A small network was shown many inputs. Here are its activations along a few directions, one row for each input.
In each table, some parts of the input vary, and every possible input appears once, in random order.
Descriptions start from the smaller parts, as in this example, which fits no table here: values(2) and (point or line(11) or (line(4) and ring(8))).
Shared parts are said once, and a part with two or three values counts as separate values.
In the rows, zero is written as 128.

Other details of the inputs vary at random and push rows far along two fixed directions, the same in every table; ignore that.

Table:
row 1: [94,130,70,105,73,142,109,170,61,121,178,172]
row 2: [21,149,92,125,68,126,96,171,70,157,177,190]
row 3: [104,95,160,75,101,129,221,108,68,151,113,178]
row 4: [143,134,113,157,149,146,67,177,155,77,160,64]
row 5: [101,140,51,138,63,134,110,144,84,179,166,157]
row 6: [109,151,58,116,64,126,98,143,89,157,179,187]
row 7: [158,86,188,121,177,129,166,110,151,112,75,87]
row 8: [156,96,174,122,169,146,170,95,173,92,64,112]
row 9: [163,141,78,168,150,153,62,161,183,132,118,107]
row 10: [147,168,89,172,156,131,66,150,176,123,145,75]
row 11: [155,156,79,166,156,132,51,143,168,129,123,87]
row 12: [110,84,236,132,184,112,162,114,191,127,68,124]
row 13: [91,125,72,113,67,134,105,162,54,125,182,150]
row 14: [116,142,163,93,94,85,211,68,82,183,123,174]
row 15: [76,154,80,122,77,146,124,167,56,130,189,129]
row 16: [112,131,155,83,110,117,209,56,83,172,117,198]
row 17: [162,99,197,130,169,126,172,119,152,108,82,85]
row 18: [110,122,160,101,91,103,222,80,97,185,140,159]
row 19: [48,93,219,69,87,80,208,90,84,157,134,217]
row 20: [162,100,184,109,168,127,158,85,172,73,77,120]
row 21: [159,161,78,159,161,142,53,151,176,126,119,107]
row 22: [140,136,93,155,163,150,60,169,141,92,123,71]
row 23: [170,121,196,124,170,91,162,80,184,125,112,99]
row 24: [153,133,111,161,144,138,60,180,149,77,144,76]
row 25: [152,116,176,112,179,135,163,84,166,85,64,113]
row 26: [96,105,173,89,94,125,228,107,69,151,141,142]
row 27: [158,137,79,177,154,168,63,150,178,121,123,110]
row 28: [179,109,190,117,171,91,149,70,177,130,88,111]
row 29: [182,121,197,127,165,85,155,80,179,127,95,112]
row 30: [162,147,87,186,139,136,66,162,177,133,129,87]
row 31: [84,146,62,108,84,150,115,168,53,133,163,166]
row 32: [106,147,60,125,70,141,99,132,84,146,183,189]
row 33: [144,149,104,165,156,147,66,179,142,88,129,70]
Each input here is: values(3) and (point or (values(2) and line(5))).
Q: The inputs of row 22 and row 7 match in every part but the values(3) part. If row 15 is changed in the same way as row 22 into row 7, which row does it become?
A: row 26
Q: Change only the values(3) part in row 28. List by row number the other rows that result.
A: row 5, row 11
Q: Change only the values(2) part in row 18. List by row number the other rows that result.
A: row 26
Q: A walk changes only the line(5) part. It starts at row 4 and steps to row 24. List the rest of the walk in order.
A: row 13, row 1, row 20

Table:
row 34: [123,168,50,137,88,115,75,138,105,178,168,169]
row 35: [132,85,199,77,127,121,221,72,117,130,80,173]
row 36: [96,79,227,95,128,91,209,81,134,148,95,174]
row 37: [69,138,101,141,91,135,91,162,102,136,155,162]
row 38: [174,128,157,177,204,138,77,152,201,90,91,35]
row 39: [79,145,98,135,103,135,97,171,89,148,157,149]
row 40: [84,148,89,119,101,135,98,164,91,135,169,146]
row 41: [93,124,91,143,79,131,112,169,97,146,170,125]
row 42: [175,132,141,159,217,142,76,150,198,77,74,54]
row 43: [94,150,95,123,89,133,110,154,95,120,185,140]
row 44: [121,90,202,77,137,116,215,59,110,126,88,167]
row 45: [210,114,127,164,190,156,89,151,197,81,87,43]
row 46: [153,94,200,77,126,116,237,72,107,129,100,156]
row 47: [104,135,68,121,102,153,104,157,77,129,159,147]
row 48: [78,124,98,138,94,129,97,178,104,151,163,152]
row 49: [143,91,196,72,139,120,228,80,103,143,83,162]
row 50: [112,162,52,141,75,115,67,127,121,166,165,183]
row 51: [143,165,44,144,71,116,95,128,98,175,175,140]
row 52: [114,137,75,125,90,149,115,147,82,115,175,141]
row 53: [132,113,203,79,135,103,234,68,100,123,98,143]
row 54: [138,109,193,82,132,105,239,67,90,136,87,125]
row 55: [167,133,164,177,206,135,68,156,212,78,104,54]
row 56: [166,112,166,178,196,128,72,160,226,83,110,59]
row 57: [153,124,161,160,205,134,62,143,224,71,94,72]
row 58: [135,170,53,142,75,113,85,130,110,162,188,161]
row 59: [141,136,169,110,136,116,237,30,151,210,83,172]
row 60: [84,142,76,128,88,143,102,153,90,117,145,155]
row 61: [121,133,70,126,88,150,124,145,73,128,162,123]
row 62: [179,132,146,164,202,137,77,148,205,79,104,31]
Q: What do these inputs look like to the network?
A: point or (line(4) and (point or line(6)))
Q: Change only the line(6) part in row 36. List by row number the other rows that result.
A: row 35, row 37, row 44, row 57, row 60

Table:
row 63: [79,134,99,89,44,124,152,141,60,151,180,216]
row 64: [173,116,187,122,158,115,203,50,173,134,97,109]
row 65: [86,159,79,107,54,122,173,123,45,161,188,158]
row 66: [151,128,64,171,143,175,40,172,156,58,136,67]
row 67: [171,129,70,182,155,158,40,199,157,120,142,65]
row 68: [57,114,101,97,39,127,146,124,45,129,177,192]
row 69: [140,174,86,175,153,117,23,165,165,110,136,79]
row 70: [77,154,85,111,40,105,139,99,62,185,173,201]
row 71: [133,163,89,183,148,126,41,173,182,102,160,74]
row 72: [170,139,193,105,175,94,187,64,136,132,73,96]
row 73: [31,121,97,103,49,126,152,154,50,187,164,199]
row 74: [150,156,77,171,156,123,14,168,177,130,137,87]
row 75: [161,135,79,185,150,142,20,187,182,114,135,113]
row 76: [192,130,175,100,175,102,176,50,155,142,62,136]
row 77: [64,138,55,103,46,155,162,139,44,173,147,211]
row 78: [53,127,73,101,52,148,167,152,35,183,158,180]
row 79: [152,112,207,126,156,95,183,55,190,136,103,126]
row 80: [177,162,43,176,150,157,44,158,187,108,144,94]
row 81: [156,83,223,114,172,93,174,100,157,152,89,119]
row 82: [139,139,95,181,135,155,39,185,188,83,156,88]
row 83: [129,144,50,201,144,188,39,186,181,102,120,73]
row 84: [92,123,68,82,54,144,151,129,29,125,160,194]
row 85: [107,138,77,203,143,165,22,188,197,105,125,93]
row 86: [72,137,94,103,52,106,153,126,70,188,196,186]
row 87: [47,145,86,109,55,141,173,150,30,159,155,166]
row 88: [150,98,208,94,174,115,193,89,120,78,78,91]
row 89: [147,101,230,122,169,89,179,100,147,131,88,111]
row 90: [173,109,190,105,173,107,201,70,162,146,97,100]
row 91: [114,123,233,99,208,122,166,84,161,121,99,150]
row 92: [180,121,186,98,177,99,181,64,145,154,73,105]
row 93: [152,154,86,169,150,161,58,200,153,70,150,56]
row 94: [139,109,235,105,166,98,187,104,153,101,98,109]
row 95: [192,97,190,111,171,117,189,82,149,139,71,133]
row 96: [83,148,79,103,46,109,149,111,77,177,185,219]
row 97: [162,138,74,164,152,168,48,205,162,90,153,62]
row 98: [129,94,228,98,170,96,175,93,135,82,84,107]
row 99: [183,106,195,92,168,127,197,87,155,107,81,129]
row 100: [171,126,194,103,173,83,158,54,171,144,68,153]
row 101: [141,125,80,157,152,150,19,178,167,62,128,108]
row 102: [151,121,69,157,158,166,37,192,144,70,136,60]
row 103: [25,139,110,110,52,120,158,152,44,164,160,186]
row 104: [59,107,106,84,56,119,142,144,38,141,175,182]
row 105: [170,137,63,198,140,167,42,180,168,110,143,72]
row 106: [170,169,49,184,142,152,35,145,171,116,132,77]
row 107: [68,123,114,91,51,119,155,154,54,161,190,185]
row 108: [76,122,104,122,39,118,151,130,59,179,181,195]
row 109: [170,102,204,108,157,130,205,81,157,106,93,108]
row 110: [169,105,209,118,171,108,198,96,131,128,82,93]
row 111: [137,127,212,95,212,143,187,80,145,120,92,131]
row 112: [129,99,205,112,174,114,175,87,179,132,53,156]
Q: What do these inputs look like to the network?
A: values(2) and (point or (line(4) and (point or line(5))))
Q: The inputs of row 69 and row 72 match in every part but the values(2) part. If row 75 is changed in the same way as row 69 into row 72, which row does it become?
A: row 95
Q: A walk changes only the line(4) part. It starts at row 72 and steps to row 92. List the rest of the walk in order.
A: row 106, row 76
